A small network was shown many inputs. Here are its activations along a few directions, one row for each input.
Each table varies a few parts of the input and shows all the possible inputs, shuffled.
Descriptions start from the smaller parts, as in this example, which fits no table here: ring(8) and (point or line(11) or (values(2) and line(6))).
Shared parts are said once, and a part with two or three values counts as separate values.

Other details of the inputs shift rows strongly along two fixed directions, in all tables alike. That doesn't count.

Rows:
r1: [-16  -9  -2  -6  10  48 -16 -27 -58  72   8]
r2: [ -1  28   0  14 -22 -12   6  31  16 -13 -10]
r3: [  3 -13  -1 -14 -29 -16  17  -1   3 -11 -18]
r4: [  6   2   2 -18 -18 -28  14   9  11   4  -4]
r5: [-17 -16 -18 -12  11  37 -30 -18 -44  75  -2]
r6: [ -7  -7 -13 -15  -7 -31  15  -1  19  -3 -18]
r7: [ 11 -24  13  32  57  23 -15  -2  25 -80  13]
r8: [ 12   4 -18  -8 -35 -24  29  -7   3 -18 -15]
r9: [ 16  20  -4   2 -29 -22  22  -2  12  -1   8]
r10: [-42   5  -3  14  37  52 -28   5 -47  52   1]
r11: [  3 -38  28  24  54  22 -21   6  29 -77   6]
r12: [-18  -5  11  -8  20  44 -24 -13 -42  72  24]
r13: [-20 -19   4  -6  24  14 -13 -10 -26  40   3]
r14: [ -6  15 -16 -11 -19 -38  26 -14   4 -10 -10]
r15: [  5   8 -11 -21 -20 -29  12   7  21   8  -8]
r16: [ 14   2   8  -5 -24 -32  11  12  20  -4  -1]
r17: [ 19 -61  30  43  87  61 -66  12  18 -92  10]
r18: [  7   7 -19  -8 -25 -21  11 -12  -3 -17 -14]
r19: [ -6  31  -8  -4 -27 -22  20  30  14 -13 -17]
r20: [ 25  -3  17  38  42  19 -37   4  30 -73  23]
r21: [ -6   4   0 -13 -17 -27  36 -10   5  -1 -11]
r22: [ -9  17 -19  -5 -39 -21  21  23  -1 -12 -35]
r23: [ 19   3   7  18  31   4 -18   3  27 -67  15]
r24: [ 15  16   9  -2 -33 -27  27   1  20  -7   1]
r25: [  2  14   4 -17 -49 -30  26   1   3  35  -1]
r26: [ 12  11  -8 -11 -33 -37  13   9  29   7  -8]
r27: [-15   6   8  -5  21  46 -16 -20 -46  74  26]
r28: [ -9   6  -1   5  31  50 -24 -18 -43  59  33]
Each input here is: line(4) and (point or line(6)).
Changing only the line(4) part turns r25 into r12. The same change can be made to r20. Which row results?
> r23
List by row number the other rows that have the line(4) part in common with r7.
> r6, r10, r11, r13, r14, r21
Change only the line(4) part in r9. List by row number the other rows that result.
> r7, r8, r28

Rows:
r29: [ 19  11   6   4 -11 -23  15  10  24 -41  -1]
r30: [-10   3   7  12  24  25 -30   7  -7  18   9]
r31: [ 19  11   0   6 -19 -23  16   6  29 -48  -3]
r32: [  9  -3  -6 -25 -27 -44  30  -7  23 -25 -17]
r33: [  0  -2   9  10  16  27 -28   4 -13  23  13]
r34: [ -3 -26   3   4  29  30 -16 -17 -13   2   3]
r35: [-30   8 -34 -38 -41 -10  21 -17 -52  81 -29]
r36: [ -9   7   2  18  30  35 -27  -5 -12   7  16]
r37: [  9  16  -7  -3 -33 -42  22  20  28 -18 -15]
r38: [-10 -15  15  17  28  27 -26   6  -8  -1   4]
r39: [  8 -17   2  -7 -10 -27  22   3  28 -48 -13]
r40: [ 19  13   6  -1 -16 -25  17   7  22 -35  -3]
r41: [-21  17 -28 -43 -64 -37  40 -30 -42 115 -15]
r42: [-13  31 -20 -17 -40  -8  18 -13 -34  74   2]
r43: [ 11 -14   3  -3  -9 -31  14  -2  32 -47 -12]
r44: [ -9  -7   7  17  24  29 -16  -8 -15  -4   9]
r45: [ -3 -22  -5   2  17  19 -12 -16 -21  17   4]
r46: [ 11 -15  -4  -6 -12 -34  14   0  23 -45  -8]
r47: [-21  53 -29 -43 -77 -53  53 -10 -31  97 -15]
r48: [ -7   2   8  12  27  28 -22   8   1   2  13]
r49: [-18 -26  -9   3  32  35 -22  -4 -27   1 -15]
r50: [ 13  14  -6  10 -14 -24  17   9  28 -44  -4]
r51: [ -2  -2   5  15  26  28 -19  10  -1   2  15]
r52: [ -9 -24   7  -3  33  27 -16 -12 -15  17   4]
r53: [  7   2   7   4  -8 -27  21  10  22 -48 -11]
r54: [ 18   5   6   0 -18 -24  17  18  35 -43  -3]
r55: [  1  -1  10   6  10  24 -25   2 -13  25  10]
r56: [  2   4   8  16  28  28 -21   2 -10   2  17]
r57: [ 11   9   1  -1 -17 -19  15  18  26 -26  -3]
r58: [  4  -4  13   9  21  32 -22   3  -5   5  16]
r59: [ -2   1   5   9  12  20 -23   8  -8  20   8]
r60: [ 17  14   0   1 -25 -23  17   2  23 -36  -4]
r61: [  3  -3   8   1 -13 -23  20  15  28 -43 -12]
r62: [ -2 -25   6   3  36  31 -20 -16 -11  16   7]
r63: [ -3   8   1  13  25  25 -17   0 -17  19  16]
r64: [ -8 -23   4  -3  36  26 -28 -14 -18   9  15]
What is each input in this table made of?
> values(2) or ring(10) or (line(4) and (point or line(5)))
Change only the line(5) part in r50. List by row number the other rows that result.
> r31, r36, r42, r60

Rows:
r65: [ 46   5  20  13 -15 -13 -11  32  58 -54   7]
r66: [ 33  23   5  37   6  20 -11  15  31 -81  19]
r67: [-29   1 -34 -10  -2  28 -22  -7 -61  57 -18]
r68: [ 15 -10  42  13  29   4 -13  29  49 -56  17]
r69: [-34  41 -40 -26 -34 -36  31   7 -25  66 -25]
r70: [ 23  15   9  28  12  35 -28 -18 -15  16  38]
r71: [-42 -25   2  -8   3  38 -11  -3 -53  83 -16]
r72: [ -8 -15 -19   8  34  47 -33 -27 -37  -3   2]
r73: [  1 -38  16 -19  -6  -2  11   1   8  -1 -19]
r74: [ 11   9  22  -9 -11 -27  22   2  19  -4  22]
r75: [ 16  33  -5   6 -61 -38  15  38  32  -9 -14]
r76: [  3 -53  23  -3  31  30  -7 -20 -14   1  13]
r77: [  6  25  -1  37  22  55 -42  26 -21   6  15]
r78: [-26   7  27  21  31  34 -31  24 -10  27  15]
r79: [-19  51  -9 -12 -47 -38  42  27  -6  23 -19]
r80: [ 26 -24 -10   2  -2 -31   9 -23  30 -83 -13]
r81: [ -3 -14   5  22  37 -14 -17  32  56 -74 -13]
r82: [-18 -30 -10   8  28  37 -50   1 -25  19 -12]
r83: [-15  23  17  22  40  48 -16  -4 -25   7  29]
r84: [-19   8 -12  14  51  34 -19 -15 -14  -1  17]
r85: [-26  10 -22 -28 -61 -35  57  10 -24  27 -48]
r86: [-22  -4 -10 -14 -14  17  28 -23 -42  32 -13]
r87: [ -7  -5  -3  10  48  16 -17 -31  -9  12  24]
r88: [ 13   4 -12 -29 -23 -67  38  -9  37  -8  -2]
r89: [ 44  20   4  -6 -49 -39  21   5  32  -9  15]
r90: [  19  -52   30   30   49   21   -6  -16   26 -100    3]
r91: [ 16 -20 -15 -33 -35 -43  11  -2  22 -12 -31]
r92: [ -4  42   1 -22 -57 -57  57 -16  -2  34   7]
r93: [ -7 -28 -16 -27   7  24 -26 -43 -56  83  14]
r94: [  4   1  -6 -26 -13 -47  18   8  40   0 -13]
What is each input in this table made of?
> line(5) and ring(6)
Changing only the line(5) part turns r68 into r73. The same change can be made to r83. Which row results?
> r86
Change only the ring(6) part in r88. List by row number the other rows that result.
> r69, r81, r84, r87, r94
Change only the ring(6) part in r72. List by row number the other rows that result.
> r67, r80, r82, r91, r93
